Each row below holds a small network's activations on one input, seen along a few directions.
In each table, some parts of the input vary, and every possible input appears once, in random order.
A made-up example of a description, with smaller parts first: line(6) and (point or ring(11) or (values(3) and ring(8))).
Shared parts are said once, and a part with two or three values counts as separate values.
In the rows, zero is written as 100.

Other details of the inputs shift rows strongly along two fixed directions, in all tables alike. That doesn't count.

A family of inputs:
x1: 109  61  128  117  69  115  103  98  84  87  100
x2: 102  56  106  100  103  119  96  132  102  138  122
x3: 109  68  108  104  84  143  109  117  106  82  97
x4: 102  59  102  106  114  120  90  143  89  132  117
x5: 111  96  115  83  80  110  124  69  99  67  87
x6: 99  60  113  93  63  135  107  100  105  92  100
x7: 98  169  75  97  100  62  101  66  109  67  79
x8: 111  98  113  100  70  103  116  75  97  62  88
x9: 99  108  56  102  131  67  68  121  128  163  98
x10: 104  107  113  113  78  126  116  87  107  55  99
x11: 108  117  61  132  133  64  55  122  113  147  88
x12: 92  158  105  71  123  54  118  60  93  89  96
x13: 109  58  114  101  102  113  91  129  83  141  111
x14: 94  106  117  100  104  124  113  100  81  59  115
x15: 90  96  125  75  71  108  129  71  102  79  103
x16: 89  163  84  104  105  61  98  67  96  70  86
x17: 99  110  48  104  125  74  60  124  132  149  87
x18: 95  66  127  85  78  127  117  109  90  106  116
x19: 108  47  120  88  94  105  94  122  97  151  106
x20: 92  172  73  104  110  75  99  79  118  60  83
x21: 111  96  59  93  117  53  62  104  126  165  75
x22: 93  104  125  90  102  123  130  89  87  72  123
x23: 91  154  100  95  115  51  113  62  89  77  88
x24: 95  117  65  126  141  66  62  133  100  147  91
x25: 100  107  124  100  103  123  118  89  81  63  119
x26: 88  106  116  118  83  125  109  99  93  54  104
x27: 75  163  80  77  122  71  116  83  108  78  111
x28: 98  65  131  115  81  126  109  110  75  90  106
x29: 107  106  50  106  126  71  61  117  135  158  89
x30: 90  62  119  89  71  130  113  104  100  99  108
x31: 95  59  91  104  94  122  89  139  113  133  109
x32: 122  54  94  106  90  120  85  122  103  130  87
x33: 101  103  125  93  94  115  113  86  74  68  111
x34: 106  104  107  95  90  128  122  82  109  61  100
x35: 121  54  119  105  106  104  83  118  80  136  102
x36: 84  170  90  105  125  68  109  73  97  71  101
Each input here is: line(4) and ring(9).
Q: Changing only the line(4) part turns x7 into x8. The same change can be made to x28. Which row results?
A: x23
Q: Change only the ring(9) part in x10. List by row number the other rows that result.
A: x2, x9, x11, x22, x25, x29, x34, x36

A family of inputs:
x37: 91  150  64  68  129  46  96  79  123  122  76
x38: 96  106  128  95  101  95  111  85  79  80  92
x39: 129  74  99  112  86  81  87  80  102  116  85
x40: 114  94  93  108  99  76  101  91  92  114  80
x41: 113  81  67  140  102  93  57  136  114  125  84
x42: 92  54  95  109  109  124  100  123  111  147  122
x43: 88  87  138  65  75  132  139  76  95  60  107
x44: 79  125  88  100  58  126  115  66  123  36  80
x45: 95  83  139  76  88  143  114  102  90  91  132
x46: 81  114  123  117  104  107  120  79  88  78  116
x47: 80  125  150  78  84  108  148  56  61  24  104
x48: 124  110  56  110  149  108  74  144  117  130  98
x49: 105  129  89  110  143  59  71  111  91  139  107
x50: 65  127  82  122  91  59  84  121  104  109  104
x51: 101  160  63  69  128  43  101  71  132  129  73
x52: 104  135  99  63  82  88  127  37  123  67  86
x53: 86  153  130  87  98  92  131  59  63  41  125
x54: 96  45  137  79  81  149  123  117  67  98  125
x55: 116  86  88  113  121  60  67  127  96  161  77
x56: 74  52  102  117  68  121  82  156  121  142  117
x57: 128  41  119  81  60  130  108  104  107  115  104
x58: 102  100  69  138  81  103  61  108  105  98  64
x59: 84  171  54  93  111  69  87  84  136  69  85
x60: 83  104  135  117  97  118  128  92  80  67  119
x61: 119  56  94  116  92  149  93  135  124  96  104
x62: 118  111  123  96  78  81  119  70  100  73  89
x63: 104  117  90  102  142  47  65  115  82  149  103
x64: 111  37  80  86  117  98  77  143  92  178  98
x65: 73  179  78  57  133  61  117  57  98  76  111
x66: 120  35  126  144  68  172  104  120  93  55  110
x67: 95  47  126  97  86  148  122  118  99  107  128
x68: 131  116  77  135  140  113  73  135  90  109  94
Q: Describe the family of inputs behind these rows.
A: values(2) and (point or line(4) or line(11))
Q: Changing only the values(2) part turns x43 into x38. The same change can be made to x54. Which row results?
A: x63
Q: Change only the values(2) part in x65. List by row number the other rows that result.
A: x53
